Each row below holds a small network's activations on one input, seen along a few directions.
In each table, some parts of the input vary, and every possible input appears once, in random order.
A made-up example of a description, with smaller parts first: line(4) and (point or ring(11) or (values(3) and ring(5))).
Shared parts are said once, and a part with two or three values counts as separate values.

Other details of the inputs vary at random and push rows far along two fixed directions, the same in every table; ignore that.

A family of inputs:
x1: [  4  -7 -13  -7   5   6 -24  -9  33 -27  -9   1 -29  11   5 -25  -4]
x2: [ 27  -8 -24  -2 -67 -27  49  30 -26  26   4  45  23  14  -8 -26   0]
x3: [-20   9  15 -12  53  -8 -26 -20  24 -16   5 -46 -45   6  16  25 -10]
x4: [-34   7  21 -16  60  17 -35 -21  -3  -7   0 -34 -22   4  18  29  -7]
x5: [  3 -23 -42  18 -17  31 -48 -25   7 -18 -37  57  12   5   8 -47  15]
x6: [-32   8  24 -22  61  16 -32 -21   0  -8  -1 -34 -26   5  15  26  -8]
x7: [  7 -19 -44  19 -18  30 -43 -19  15 -23 -37  59   7   8   5 -50  12]
x8: [-25  11  32  -7  58  20 -27 -21   8 -15  -2 -39 -14  -9   4  32  -5]
x9: [-10  -8  -9  -3  18  21 -33 -17   6 -15 -18  15  -8   7   7 -14   2]
x10: [ -3  -1  -4  17  14  23 -30 -16  16 -21 -19   9   2  -8  -1  -4   5]
x11: [ -3  15  40 -37   8 -42  56  38 -29  39  37 -52 -13  12   1  48 -25]
x12: [ 28  -5 -16  16 -63  -9  41  26 -42  36   2  41  54  -5 -13 -12   7]
x13: [ 26 -21 -40  32 -26  20 -29 -15  44 -41 -26  37   2 -10  -3 -53  14]
x14: [ 25  -7 -28   8 -60 -16  37  28 -46  43   2  51  38  12  -5 -22   3]
x15: [ 24   2  16  -5 -37 -30  60  39 -16  28  20  -5  20  -2 -16  10 -12]
x16: [ -3  21  46 -17   7 -43  61  29 -25  31  36 -50  -1  -5  -7  57 -19]
x17: [-48  13  19 -20  47   5 -26 -26  18 -15  18 -44 -38  -6   9  21  15]
x18: [  8  -4  -9  18   9   4 -21 -18  36 -27 -12   1 -12  -8  -1 -10   4]
x19: [ 12   2 -19   9 -71 -15  53  23 -20  25  22  34  41 -12 -25 -21  26]
x20: [ 28   6  11  -6 -39 -33  61  40 -11  27  27  -8  14  -2 -15   5 -12]
x21: [ 19 -22 -48  17 -26  16 -35 -14  34 -35 -26  40 -10   6   6 -61  11]
x22: [ -6  23  48 -18  14 -27  52  30 -42  42  35 -47  14  -7  -7  60 -17]
x23: [ -2  -2  -6  22  15  21 -32 -21  12 -16 -19   9   2  -8   0  -3   7]
x24: [-26  11  29  -2  57  21 -30 -22   5 -14  -1 -39 -11 -10   7  35  -3]
Each input here is: values(2) and (point or ring(5) or ring(6)).
- The inputs of x11 and x15 match in every part but the values(2) part. If x5 is changed in the same way as x11 into x15, which row does it become? => x12
- Change only the ring(6) part in x23. List by row number the other rows that result. => x8, x10, x12, x22, x24
- Change only the values(2) part in x22. List by row number the other rows that result. => x9

A family of inputs:
x25: [ 27   3 -33  14 -64 -18  47  31 -46  45  17  41  43  -1  -5 -21  12]
x26: [ -2  -8  -3  13  35  34 -48 -30  19 -35 -38  20  -4   4   5  -7  -5]
x27: [ -3 -10 -18  22  12   1 -39 -35  56 -48 -19  -3 -30 -10   7 -16  13]
x28: [ 26   0 -32  10 -65 -29  51  27 -43  43   7  52  35  10  -3 -20   7]
x29: [-36 -12  -7 -15  27  30 -52 -36   7 -21 -24  18 -15  11  11 -15  13]
x30: [  4  -7   3  22  28  26 -43 -25  39 -39 -37  14  -9  -4  -7  -4  -5]
x31: [-25  26  40 -24  22 -13  31  16 -10  21  40 -54  -8  -9 -11  45  -1]
x32: [ -1  -2  -1  18  36  46 -51 -27  17 -32 -29   8   4  -8   4  -9   1]
x33: [ 25   2 -23  17 -57 -34  45  25 -19  31   8  33  20   7 -10  -9   6]
x34: [ 15 -17 -34  -6  12   1 -49 -19  48 -38 -21   2 -54  25  24 -42 -13]
x35: [ 24 -23 -17  -2  23  18 -47  -8  50 -43 -35   8 -35  21  15 -37 -26]
x36: [ 24  -6 -15  -2 -85 -31  69  35 -10  16  19  37  31  -1 -24 -29  13]
x37: [ 14  -1 -20 -12 -66 -16  55  30 -41  35  11  55  37  14 -15 -28  11]
x38: [ 45 -32 -78  53 -84  15 -17 -12  40 -34 -29  82  28 -13 -12 -93  36]
x39: [-29  25  36 -32  29  -6  27  11 -28  26  38 -45  -2  -4  -1  39   0]
x40: [-10 -10  -2  13  35  48 -61 -28  -2 -21 -35  10   9  -4  11  -3   0]
x41: [  5  -2   4  27  28  38 -47 -23  36 -36 -27   2  -2 -14  -8  -7   0]
x42: [ 33   2 -30  23 -72 -26  50  34 -28  40  17  36  38  -5 -15 -19  12]
x43: [-29  12  24 -19  31 -27  14   2 -45  40  22 -39 -11   9  21  55 -13]
x44: [-16  10  43 -20  39  -9  14  11 -48  34   5 -36   7   6  10  63 -26]
x45: [ -4  15  60  -9  42 -26  28   8  10  -1  20 -70 -15 -17  -4  64 -25]
x46: [-15  11  35 -57  35 -33  25  26   1  11  33 -67 -59  24  14  28 -33]
x47: [-35  27  51 -33  40 -24  25   7  -4  14  33 -60 -28   1  -7  57 -10]
x48: [-24  -9 -21  13  29  30 -64 -35   3 -15 -18   6  -9  -3  22  -9  13]
x49: [-35  -8  -6 -10  29  42 -56 -33   4 -18 -15   8  -6   1  11 -16  20]
x50: [ 41  -4   5  18 -52 -15  54  33 -10  16  12   7  42 -21 -22  -5  -4]
x51: [-19  19  41 -22  11 -20  41  15   5   7  45 -65  -9 -19  -9  39   1]
- What is each input in this table made of? => values(3) and (point or (values(2) and line(4)))
- The inputs of x45 and x36 match in every part but the values(3) part. If x40 is changed in the same way as x45 into x36, which row does it become? => x49
- List by row number the other rows that have the values(3) part in common with x43. => x25, x27, x28, x33, x34, x38, x42, x48
- Change only the values(3) part in x51. List by row number the other rows that result. => x38, x50

A family of inputs:
x52: [-42  21  40  -3  72  15 -29 -34  10 -18   0 -42 -16 -22   6  49   3]
x53: [ 43   5 -30  19 -49 -23  37  29 -14  18   6  29  11  11  -7 -26   0]
x54: [ -7 -11 -26  -5   3  25 -34 -15  37 -39  -9  11 -23   4  13 -38   4]
x55: [ 14   0 -22  -6 -62 -29  41  29  -3  24  15  40   4  11 -19 -29   4]
x56: [ 14 -21  -6  12  15  12 -39 -16  28 -39 -50  26 -15  15   4 -14 -21]
x57: [ 36  -6 -23   6 -33  -1  21  23 -33  36  -4  37  36  11  -2 -23 -14]
x58: [-22  12  40 -13  79  32 -30 -20  12 -15   1 -48 -17 -12   1  30 -14]
x59: [-34   8  29 -34  78  25 -35 -19   7  -7   3 -44 -31  11  13  21 -12]
x60: [ 13  -1 -25  25 -47 -16  28   6 -42  37  -3  44  36   6  -1   1  10]
x61: [ 27  -3 -31  20 -55 -16  27  12 -40  33  -7  59  44   4   1 -15   8]
x62: [-33  25  35 -34  25 -29  38  13 -47  40  32 -34   1   5   7  54  -1]
x63: [  9 -10 -25  24  10   4 -37 -17  48 -26 -24  16 -30   1   0 -22   4]
x64: [-22  13  32  -7  59  15 -22 -11  39 -36  15 -66 -29 -15   7  33 -10]
x65: [-42   8  34 -34  63  -6 -25 -27  26 -24  18 -82 -60  -6  18  35  -8]
x66: [-17  14  38 -40  22 -11  28  27 -44  41  33 -45  -2  11   7  43 -10]
x67: [-10  32  28 -33  10 -36  48  24 -22  28  46 -47 -26  11  -3  33 -14]
x68: [ 13 -17 -26  19   5  36 -58 -21  12 -20 -32  28   1   5  14 -29   1]
x69: [ 16 -23 -35  22  -5  10 -39 -24  37 -37 -29  10 -18  -7  11 -37   9]
x70: [  1  -2 -11  19   2  16 -32 -19  60 -35 -19  13 -13  -8 -19 -20  14]
x71: [ 31 -10 -33  21 -64  -6  18  27 -38  35  -4  43  42   3   3 -28   1]
x72: [ -3 -19  -1 -14  10  21 -31 -20  32 -38 -44  33 -19  20   4 -24 -11]
x73: [  5 -15 -13  13  -6  21 -32 -27  47 -45 -17  -4  -5 -16  -6 -26  15]
x74: [-23  13  22 -30   7 -22  33  20 -47  41  30 -28   8   6   1  39  -2]
x75: [ -2 -12 -25  21  15  23 -54 -32  10 -19 -28  20  -1  -1  12 -13   4]
x76: [-11 -10  -9  20  13  37 -43 -30  17 -30 -23  20   9 -18  -6 -16  16]
x77: [ -1  13  45 -16   3 -44  57  20   0  21  45 -58   1 -11  -9  47  -8]
x78: [ 28  -7  -4   9 -48  10  31  28 -34  25   4  34  45  -8 -15 -18   6]
x79: [-10 -10  -7  21   8  42 -47 -21  18 -29 -21  11   7 -17  -1 -24  15]
x80: [ 10   8 -14  19   6  25 -30 -19  47 -44 -15   8 -12  -5 -13 -28  14]
x81: [ 45 -11 -41  18 -64 -18  39  39 -14  16   3  37  28   3   2 -35  -4]
x82: [-23  23  35   1   4 -19  48  10 -41  39  26 -24  21 -15 -11  55   4]
x83: [  7  -9 -22  -6 -54   0  22  29 -38  31   7  34  32  10  -3 -30  14]
x84: [-15  12  37 -36   5 -51  53  19 -12  27  49 -52 -24   2   4  37 -11]
x85: [ -7  -2 -25   2 -50 -11  31  10 -42  32   2  50  33  11 -10 -12  23]
x86: [ 12 -22 -22  23   9  -4 -32 -25  46 -35 -20   8 -25  -3  12 -29   7]
x87: [  2  13  61 -23  17 -27  54  33 -21  15  12 -38   5   2 -16  59 -34]
- The inputs of x81 and x54 match in every part but one. If x61 is changed in the same way as x81 into x54, which row does it become? => x62
- What is each input in this table made of? => values(3) and (point or ring(5) or line(6))
- Change only the values(3) part in x72. List by row number the other rows that result. => x56, x87

A family of inputs:
x88: [-58  14  32 -40  80   6 -45 -26  34 -23  30 -95 -71  -3  24  32   3]
x89: [ -8 -26 -44  32  -3  40 -65 -45  -7 -17 -58  77  25   4  14 -37  18]
x90: [  3  12 -11  15 -11   2  14  11 -63  49  11  15  40  -6   6  16   5]
x91: [ 20 -19 -20   8   6  24 -47 -13  41 -43 -51  43 -23  23  -2 -40 -18]
x92: [  8  17  11  13 -62 -51  88  33   8  19  51 -19  19 -32 -30  16  18]
x93: [ 28 -22 -14   3   3  35 -39 -12  50 -56 -40  30 -10   6  -1 -49 -13]
x94: [-64  20  51 -55  93   6 -26 -28  38 -37  28 -92 -71  -1  12  40  -3]
x95: [ 50 -19 -17  56 -23  15 -18 -18  81 -60 -32  28   8 -29 -27 -43   8]
x96: [ -6  12   2 -40 -42 -45  68  38 -35  50  34  10  -1  26 -14   3   0]
x97: [ -5  13  20 -15 -23  -7  47  32 -73  60  11  31  49  15 -13  28  -1]
x98: [  0 -16 -19  12 -19  58 -28 -16  -9 -20 -33  66  46  -5 -12 -45  23]
x99: [  5  10 -26  -8 -33 -33  31  18 -24  33  36  -1  -8  10  10 -12  11]
x100: [-54  17  53 -18  92  31 -42 -24 -20   7  16 -81 -16 -17  18  66  -8]
x101: [ 48   6  -7   7 -30 -44  57  49 -36  48  20 -10  14  11   7  12 -30]
x102: [ 23  -5  10  -5  -5 -42  33  25 -22  23  -5 -11 -10  20  15  27 -34]
x103: [ 10  -6 -23  67 -26  47 -39 -38  39 -48 -38  49  47 -45 -31 -27  43]
x104: [  7  -5  19 -11  39   6 -24   5  23 -16   2 -52 -28   2  14  14 -28]
x105: [ -8  -3 -17 -21 -37 -46  36   9 -25  31  19  12 -10  21  10  -3   6]
- The inputs of x91 and x97 match in every part but one. If x95 is changed in the same way as x91 into x97, which row does it become? => x103
- What is each input in this table made of? => values(3) and (point or ring(5))
- Change only the values(3) part in x99. List by row number the other rows that result. => x90, x101
